These are the activations of a small neural network, seen along a few directions. Each row is one input.
In each table, some parts of the input vary, and every possible input appears once, in random order.
A made-up example of a description, with smaller parts first: one of 8 places around a ring, together with either a single point or one of 11 places along a line or (one of 2 separate values, together with one of 6 places along a line).
Shared parts are said once, and a part with two or three values counts as separate values.

Other details of the inputs vary at random and push rows far along two fixed directions, the same in every table; ignore that.

Rows:
row 1: -26  19  57  0  0  24  -27  -2  12  -26  -37  18  11  -51  -49
row 2: 14  19  36  21  29  -27  3  5  -11  17  13  -57  -4  17  -17
row 3: 23  -9  44  10  39  -26  -1  8  -8  5  32  -49  7  2  -4
row 4: 3  12  43  8  29  -14  -4  -12  -4  3  2  -30  -11  8  -30
row 5: -10  28  41  29  -8  22  -29  -20  56  18  -18  36  -18  -69  -57
row 6: 4  0  12  3  -1  8  -1  -2  -8  2  20  -23  12  6  1
row 7: 4  4  -15  -10  -14  26  -4  1  8  -28  -22  41  6  -16  7
row 8: 3  -4  -19  -4  -18  12  10  -3  -13  0  21  -11  9  15  14
row 9: -24  -5  -14  -15  -11  13  -8  -15  2  -20  -30  43  -7  -8  -3
row 10: -17  0  -17  -17  -10  27  -14  -5  10  -29  -48  58  0  -26  -7
row 11: -12  19  49  9  19  7  -38  -1  15  -21  -59  35  5  -33  -47
row 12: 3  6  -26  -4  -7  -17  22  7  -17  15  18  -32  -10  34  19
row 13: -9  -1  -21  -13  -7  11  -9  2  5  -18  -40  40  0  -12  -1
row 14: 10  23  45  23  13  16  -22  13  22  -21  -28  10  27  -27  -34
row 15: -12  7  -40  13  -57  45  -12  -6  44  19  -7  75  -9  -44  -1
row 16: 15  -9  12  -4  11  -3  0  -2  -3  -7  13  -17  5  0  9
row 17: 18  -4  -24  3  0  -6  11  23  -2  -2  0  0  5  16  23
row 18: 30  -2  30  31  29  -21  -7  -23  37  43  25  -7  -24  -31  -24
row 19: 10  12  13  7  0  16  -15  11  12  -24  -33  29  12  -23  -7
row 20: -3  -8  44  0  33  -11  -18  -7  -1  -9  -14  -10  4  -25  -30
row 21: -37  -1  -2  -22  -30  31  -15  -2  8  -25  -42  49  -3  -21  -9
row 22: -15  -3  -13  -9  -14  2  9  15  -12  7  18  -13  10  11  19
row 23: -4  16  -15  -2  -29  33  -7  9  4  -16  -23  33  16  -10  -1
row 24: 4  -21  -35  -18  -17  -2  15  12  -13  -6  16  5  3  10  37
row 25: 1  13  64  14  30  -9  -9  -4  -3  5  16  -46  17  -12  -34
row 26: 5  5  11  2  10  10  -11  16  13  -19  -41  33  10  -21  -13
row 27: -24  4  -32  -18  -34  19  -1  7  0  -14  -37  45  -9  3  5
row 28: 9  -14  -21  -10  4  -6  16  -11  -10  -5  7  3  -6  11  22
row 29: 29  -3  39  39  49  -40  -8  -27  32  54  38  -37  -30  -20  -33
row 30: 21  12  27  40  16  -20  1  -20  30  60  51  -39  -19  -11  -23
row 31: 16  17  35  25  31  -20  4  13  -5  20  18  -56  12  20  -17
row 32: 27  6  39  16  39  -22  -6  2  -2  2  -8  -22  3  -2  -15
row 33: -23  -19  -31  -22  -22  -8  15  8  -19  5  7  2  -13  23  24
row 34: 21  -14  42  4  43  -33  3  -3  -13  8  24  -45  1  2  -9
row 35: 9  -3  1  6  24  -21  -2  5  -7  4  -11  -11  -3  9  1
row 36: -16  -14  -35  -22  -23  -2  17  -5  -16  3  6  1  -16  27  21
row 37: 8  -6  59  7  52  -38  -12  -17  -10  14  19  -56  -7  11  -27
row 38: -3  -4  -23  -11  -10  -11  22  -5  -20  12  28  -35  -11  29  19
row 39: 25  3  39  8  41  -15  -2  -11  -2  -3  3  -21  0  -3  -19
row 40: 8  -5  -1  6  27  -20  0  13  -2  5  -12  -11  -1  11  -3
row 41: -19  -5  -14  -12  -13  -4  10  15  -15  5  13  -15  -4  10  16
row 42: -11  3  -20  -7  -13  1  18  -9  -12  -1  11  -12  -10  15  13
row 43: 22  -16  5  -5  23  -22  14  -11  -14  6  23  -31  -4  16  9
row 44: 6  7  -25  7  -7  -12  19  14  -18  19  20  -29  4  35  25
row 45: -3  10  46  4  20  -8  -6  -9  -4  3  9  -43  -1  -5  -23
row 46: -5  -22  -22  -18  5  -10  4  -5  -11  1  2  -5  -7  11  20
row 47: -36  -6  -3  -19  -22  16  -10  13  -1  -15  -26  34  -3  -12  -2
row 48: -24  -8  -13  -21  -14  13  -11  -11  1  -18  -30  40  -4  -9  -6
row 49: 1  -20  -15  -16  4  -13  9  13  -12  -1  7  1  0  5  26
row 50: -5  16  -14  5  -28  31  -9  15  1  -14  -27  34  17  -9  2
row 51: 2  -12  -27  -11  11  -26  14  -6  -19  13  18  -16  -16  39  19
row 52: -8  -12  -9  -21  -12  20  -7  -2  4  -21  -27  39  4  -20  8
row 53: 3  -12  -19  -2  -11  -6  17  10  -23  12  39  -30  8  25  24
row 54: -1  -10  -14  -5  -12  -2  7  16  -7  -5  21  -7  15  8  26
row 55: 15  2  30  34  22  -33  0  -22  28  58  41  -34  -39  -5  -29
row 56: -2  -4  -40  -4  -26  15  18  -4  -14  -2  21  1  4  22  29
row 57: 19  -7  9  -3  11  -3  5  -7  -3  -9  14  -15  4  0  4
row 58: 5  15  15  -1  -6  28  -19  5  20  -35  -43  45  15  -36  -18
row 59: -11  0  -39  -9  -26  11  22  -6  -12  2  16  -2  2  22  29
row 60: 16  -18  -43  -9  -7  -9  28  -4  -16  -1  31  -12  -6  30  44
row 61: -3  8  37  26  13  -3  -32  -26  49  27  -11  33  -25  -50  -51
row 62: -16  18  -14  -8  -26  33  -2  0  5  -16  -20  32  11  -10  -2
row 63: -8  -1  -20  -2  -4  -12  11  19  -8  9  -8  -4  -11  29  9
row 64: 19  9  41  20  23  -3  -3  -17  3  -9  19  -31  14  -3  -17
row 65: 15  6  64  19  32  -12  -12  -3  2  -6  20  -40  22  -14  -28
row 66: 15  4  46  12  21  -4  -9  -8  3  -5  19  -35  18  -5  -14
row 67: 2  -28  -48  -20  -1  -19  21  -7  -21  9  20  -15  -12  32  35
row 68: -1  -3  -36  -19  -22  18  1  8  4  -20  -36  52  2  -9  16
row 69: -14  19  -14  -6  -29  29  -4  7  6  -13  -27  30  13  -9  -2
row 70: -11  20  64  14  32  5  -39  5  22  -22  -59  28  9  -37  -63
row 71: -16  26  53  11  8  16  -31  2  15  -21  -57  28  2  -32  -49
row 72: 11  -15  -42  -8  -20  -5  24  -1  -15  3  38  -19  6  33  40
row 73: -10  -12  -34  -10  -26  10  11  20  -17  3  22  -1  11  16  32
row 74: -3  -8  -42  -13  -22  -2  27  -2  -20  14  34  -25  1  36  34
row 75: -6  8  -23  1  -10  -5  14  22  -8  8  -3  -12  -4  21  11
row 76: -6  34  64  11  21  16  -23  -12  13  -19  -28  -3  5  -35  -55
row 77: -7  -10  -39  -14  -22  -2  22  3  -20  16  33  -26  2  35  39
row 78: 19  -4  50  16  60  -33  -1  -25  -7  6  18  -54  -6  5  -25
row 79: 4  2  -42  -6  -24  15  16  4  -15  2  17  3  5  25  28
row 80: -7  14  -16  6  -25  32  -7  24  6  -14  -27  33  19  -8  -1
row 81: 26  -18  -56  13  -19  -15  21  -7  22  48  50  5  -30  5  38
row 82: 0  12  -14  5  -26  24  -8  14  9  -22  -26  37  19  -11  8
row 83: -34  -17  -29  -28  -26  10  -9  5  -6  -16  -29  50  -3  -8  9
row 84: 35  5  27  45  18  -22  -2  -20  34  49  54  -34  -12  -13  -17
row 85: -33  -12  -8  -22  -11  6  -16  9  -1  -16  -29  41  -1  -14  0
row 86: -3  -27  -24  -14  14  -29  12  10  -20  12  20  -23  -7  22  28
row 87: -5  6  -34  -9  -35  33  1  4  8  -27  -16  46  14  -7  17
row 88: -10  -15  -40  -13  -13  -14  28  -9  -22  11  23  -16  -22  44  31
row 89: -6  -10  -43  -17  -10  -15  9  4  -14  7  -5  11  -12  32  23
row 90: 1  12  -15  -2  -26  26  -6  8  11  -23  -22  36  19  -11  4
Description of these inputs: one of 9 places around a ring, together with either a single point or one of 9 places along a line.
Changing only the place on the ring of 9 turns row 86 into row 3. The same change can be made to row 20. Which row results?
Answer: row 24
Changing only the place on the ring of 9 turns row 77 into row 16. The same change can be made to row 44. Which row results?
Answer: row 19
Changing only the place on the ring of 9 turns row 74 into row 8. The same change can be made to row 25. Which row results?
Answer: row 53
Which other rows does row 27 become when the place on the line of 9 takes its other values? List them by row number.
Answer: row 4, row 21, row 33, row 36, row 47, row 63, row 71, row 88
Which other rows agree with row 87 in the place on the ring of 9? List them by row number.
Answer: row 14, row 54, row 64, row 65, row 66, row 72, row 82, row 84, row 90
Which other rows agree with row 2 in the place on the ring of 9? List them by row number.
Answer: row 1, row 5, row 12, row 38, row 41, row 42, row 45, row 75, row 76

Rows:
row 91: 4  8  21  9  11  3  -12  -2  13  -3  -17  10  -1  -19  -21
row 92: 34  4  44  25  43  -33  6  -6  -6  24  46  -71  3  15  -11
row 93: -13  16  33  4  -6  28  -23  -8  22  -21  -30  33  10  -41  -33
row 94: 25  8  43  28  41  -37  5  -5  -5  33  41  -71  -6  20  -18
row 95: -8  -4  -19  -4  -15  3  8  -2  -3  7  11  1  -6  7  12
row 96: -3  3  17  5  8  -8  0  -8  0  13  14  -22  -6  1  -12
row 97: -16  9  31  0  2  20  -25  -9  20  -18  -37  37  1  -41  -35
row 98: -37  -9  -75  -46  -61  39  12  26  -27  -45  -39  57  18  18  49
row 99: 11  -5  -30  4  -6  -16  22  5  -10  24  34  -27  -8  31  27
row 100: -29  -5  -46  -24  -48  40  -9  3  15  -27  -46  84  0  -27  13
row 101: 24  -1  6  16  20  -25  15  -1  -9  25  41  -51  -1  25  8
row 102: 2  9  25  8  3  12  -11  -5  11  -7  -6  5  8  -20  -19
row 103: 8  -24  -79  -10  -18  -31  36  11  -23  36  41  -19  -23  58  60
row 104: -12  -8  -56  -16  -38  23  3  8  7  -11  -23  55  -1  -5  28
row 105: 0  11  70  -1  44  -5  -20  3  -15  -35  -30  -25  22  -8  -37
row 106: 13  -30  -76  -15  -16  -27  38  8  -25  28  46  -22  -17  55  64
row 107: -2  10  30  4  4  22  -24  -3  23  -23  -36  38  11  -43  -29
row 108: -2  9  60  12  33  -8  -21  -15  14  1  -11  -12  -4  -26  -46
Changing only one part turns row 94 into row 103. The same change can be made to row 102. Which row results?
Answer: row 106
Describe the family of inputs behind these rows.
Answer: one of 2 separate values, together with either a single point or one of 8 places along a line
Which other rows does row 98 become when the choice among 2 separate values takes its other values? List them by row number.
Answer: row 105

Rows:
row 109: -4  10  -47  -5  -64  52  6  21  19  -23  -13  61  18  -24  30
row 110: -31  5  -57  -6  -48  28  -7  7  14  -1  -38  74  -8  0  8
row 111: 17  21  45  37  36  -30  -1  -11  7  39  27  -52  -15  11  -35
row 112: -30  16  -15  1  -29  18  -13  15  4  -4  -31  31  9  4  -7
row 113: -17  -23  -54  -28  -33  20  -6  -8  14  -14  -36  80  -17  -21  20
row 114: 27  -11  57  23  60  -35  -10  -25  1  18  40  -57  7  0  -25
row 115: 19  16  53  28  38  -20  -8  7  -12  16  23  -62  21  20  -26
row 116: -44  -13  -42  -31  -50  40  -10  10  -7  -23  -27  59  15  -9  18
row 117: 1  -23  -34  -11  -7  -27  32  6  -37  34  67  -62  -6  51  44
row 118: -1  -37  -79  -36  -21  -2  22  10  -12  -13  -7  39  -8  11  59
row 119: 22  -14  -48  -2  5  -38  38  28  -44  29  46  -63  0  74  55
row 120: 20  -7  69  3  68  -45  0  5  -27  5  22  -82  3  14  -21
row 121: 2  -4  -48  -20  -36  32  1  34  3  -43  -46  69  21  -11  35
row 122: -31  3  -43  -49  -39  45  6  0  -22  -69  -63  61  11  2  21
row 123: -5  -31  -44  -5  6  -48  26  -11  -26  50  58  -44  -33  61  32
row 124: 41  -20  -54  8  14  -47  32  3  -15  42  43  -38  -25  59  46
row 125: 32  -6  59  25  56  -35  -1  -26  3  26  53  -69  0  -4  -23
row 126: -39  9  -51  -20  -50  32  -6  28  1  -22  -59  69  4  -2  15
row 127: -29  -1  -13  -8  -29  14  2  -14  17  12  -2  27  -27  -22  -7
row 128: -53  1  -42  -28  -66  38  3  6  8  -8  -22  51  -11  -21  13
row 129: -2  -36  -69  -39  -29  4  21  23  -19  -25  -2  35  4  16  64
row 130: -21  -11  -69  -43  -39  21  27  -4  -39  -37  -14  20  4  45  49
row 131: -5  15  72  14  17  24  -44  -34  45  -11  -34  41  -2  -76  -68
row 132: -10  0  57  12  40  -35  -12  -11  -12  22  25  -62  -3  17  -34
row 133: 49  19  51  44  44  -32  5  -19  20  44  48  -68  -17  -1  -28
row 134: 34  -17  -42  11  0  -28  28  17  -24  24  62  -47  13  62  52
row 135: -12  45  71  31  4  31  -33  -12  46  -6  -43  30  -4  -66  -75
row 136: 32  11  54  28  70  -57  4  2  -7  28  11  -68  -20  23  -30
row 137: -21  33  83  0  16  43  -39  -32  5  -59  -53  18  33  -36  -70
row 138: -24  27  86  6  2  43  -36  -8  26  -27  -33  15  19  -75  -65
row 139: 19  25  66  19  36  12  -39  -6  39  -27  -69  44  3  -61  -62
row 140: -9  -28  -37  -17  8  -50  30  9  -41  32  43  -60  -22  65  41
row 141: -2  33  78  9  27  26  -38  19  14  -44  -72  24  30  -52  -59
row 142: 26  -10  68  20  51  -28  -11  -12  -6  7  44  -61  19  4  -21
row 143: -3  19  86  12  6  41  -36  -12  37  -35  -22  25  25  -81  -55
row 144: -6  -35  -69  -33  -36  9  17  16  -17  -18  6  35  7  18  61
row 145: 34  -2  60  26  50  -30  6  -25  8  27  58  -74  -5  -12  -21
row 146: -9  41  72  22  4  38  -37  6  22  -23  -40  17  31  -52  -61
row 147: 5  4  -42  8  -18  -30  42  17  -22  49  59  -67  -19  59  40
row 148: -17  -23  -53  -28  -30  27  -4  1  7  -28  -34  74  4  -23  28
row 149: -26  -31  -78  -38  -27  -12  22  9  -16  4  -15  38  -35  24  44
row 150: -7  8  72  13  25  19  -50  -33  41  -16  -41  45  3  -66  -69
row 151: -40  17  -50  -11  -63  37  -2  20  7  -7  -34  57  3  -4  13
row 152: -33  14  -41  -34  -64  60  14  -14  -7  -44  -25  44  9  -7  17
row 153: 40  -15  57  12  76  -58  -1  -20  -2  22  24  -61  -23  4  -23
row 154: -44  -11  -56  -23  -53  25  0  -8  10  3  -19  66  -23  -13  14
row 155: 6  -8  51  12  55  -46  -5  -18  -7  24  17  -49  -24  9  -32
row 156: 28  12  54  34  63  -52  0  -5  -5  34  19  -67  -17  25  -33
row 157: -10  21  -11  2  -37  34  4  19  6  -5  -7  13  13  -14  3
row 158: 12  39  69  33  11  40  -33  -11  49  -22  -35  30  21  -77  -60
row 159: 5  -31  -35  -18  9  -38  30  13  -45  22  48  -59  -6  58  48
row 160: 45  6  53  28  49  -27  -3  10  -6  -1  21  -53  21  11  -12
row 161: 9  10  -24  11  -22  16  -5  -7  25  11  -9  38  -9  -15  0
row 162: 50  5  42  25  64  -38  2  4  -1  4  8  -50  6  5  -14
row 163: 35  -17  -54  14  6  -41  27  -4  -11  50  55  -37  -19  60  41
row 164: -6  6  -48  -6  -58  47  -1  20  13  -25  -18  66  24  -17  28
row 165: -20  12  -14  -12  -13  7  -3  28  -3  -18  -50  29  1  1  1
row 166: -3  19  74  15  11  29  -37  -34  51  -10  -29  36  -8  -84  -67
row 167: 9  29  67  31  24  30  -46  -11  39  -27  -46  38  31  -59  -62
row 168: -24  -3  -69  -36  -55  31  29  -12  -31  -25  5  16  5  37  44
row 169: -13  -20  -37  -10  -8  -39  32  2  -32  44  62  -62  -22  57  37
row 170: 10  -16  -87  -12  -32  8  20  18  -6  -4  -7  40  3  23  57
row 171: 40  15  43  39  41  -21  -2  -10  10  22  35  -51  9  -1  -20
row 172: -36  -25  -71  -44  -33  -7  20  22  -26  -7  -18  24  -18  29  48
row 173: 21  -33  -40  -6  -5  -30  36  3  -28  28  81  -54  -1  49  59
Changing only one part turns row 168 into row 122. The same change can be made to row 111. Which row results?
Answer: row 136
Describe the family of inputs behind these rows.
Answer: one of 5 places along a line, together with either a single point or (one of 2 separate values, together with one of 6 places around a ring)
Which other rows does row 167 become when the place on the ring of 6 takes its other values? List them by row number.
Answer: row 110, row 112, row 115, row 134, row 163
Which other rows agree with row 126 in the place on the line of 5? List them by row number.
Answer: row 113, row 119, row 124, row 130, row 140, row 144, row 148, row 155, row 156, row 159, row 160, row 170
Which other rows does row 154 become when the place on the line of 5 takes its other values? List them by row number.
Answer: row 123, row 127, row 149, row 155

Rows:
row 174: 20  -21  -41  13  13  -50  25  -7  -12  54  54  -35  -34  55  30
row 175: 17  29  51  34  12  3  -18  -3  30  15  4  -18  7  -26  -39
row 176: -41  -2  -29  -36  -33  21  3  -4  -14  -29  -40  37  -16  6  8
row 177: -53  -18  -28  -40  -27  15  -8  17  -21  -26  -38  39  6  5  10
row 178: 19  26  52  16  34  10  -13  -7  -4  -25  -14  -26  34  -11  -33
row 179: 7  -7  54  13  36  -16  -21  -33  23  5  4  -6  -11  -33  -38
row 180: -7  9  -43  10  -49  35  -2  4  21  3  -7  56  3  -8  10
row 181: -16  -16  -42  -20  -29  17  -5  -4  12  4  -22  58  -19  -23  12
row 182: 37  -35  -30  -12  35  -54  31  23  -38  5  27  -47  -6  62  52
row 183: 19  -17  -41  6  10  -54  26  0  -8  56  47  -44  -35  49  33
row 184: 15  11  58  23  19  8  -16  -24  27  0  22  -15  11  -34  -35
row 185: -33  15  -25  -26  -53  41  10  4  -13  -33  -22  30  8  4  12
row 186: 29  -15  -35  7  -4  -22  31  1  -15  46  71  -55  -11  38  41
row 187: -15  8  -41  -1  -46  35  8  14  19  -1  -9  44  2  -26  16
row 188: 9  7  49  5  52  -10  -18  -14  -5  -20  -32  -18  11  -9  -36
row 189: -18  16  71  5  19  7  -21  9  -15  -20  -5  -35  35  -10  -36
row 190: -23  -7  -43  -13  -27  12  3  6  16  4  -25  54  -21  -25  12
row 191: 35  16  62  15  38  1  -15  19  -3  -37  -14  -19  36  -15  -19
Changing only one part turns row 182 into row 191. The same change can be made to row 190. Which row results?
Answer: row 187
Describe the family of inputs behind these rows.
Answer: one of 2 separate values, together with either one of 4 places along a line or one of 5 places along a line
Which other rows does row 188 become when the choice among 2 separate values takes its other values? List them by row number.
Answer: row 178
